m =
[[576 486 616 535 530 628 718 650 663 775 210 460]
 [570 616 745 576 326 337 726 577 734 511  85 563]]
Indices start at 1.
Which number is the entry in row 1 and column 1?
A: 576
The entry just left of 326 -> 576
Which number is the bottom entry of the column that holds the largest entry?
A: 511
Which number is the entry just right of 210?
A: 460
The top entry of the column that holds the smallest entry is 210
Which number is the entry in row 1 and column 2?
A: 486
Which number is the entry at row 2, column 3?
A: 745
The largest entry -> 775

Read these off the row that follows.
1) Read off the last entry.
2) Read off the third entry from the left.
3) Read off the 2nd entry from the left.
4) Read off the 5th entry.
5) Read off the first entry.
6) Read off the fourth-last entry.
7) Read off the entry just left of -12.938.
8) Read off the second-last entry.
array([ -1.084,   9.949,   7.864,  12.903,   6.491,  -2.956,  12.769,
         7.514,   1.104, -12.938,  -5.745,   3.021,   5.968,   5.665])
1) 5.665
2) 7.864
3) 9.949
4) 6.491
5) -1.084
6) -5.745
7) 1.104
8) 5.968
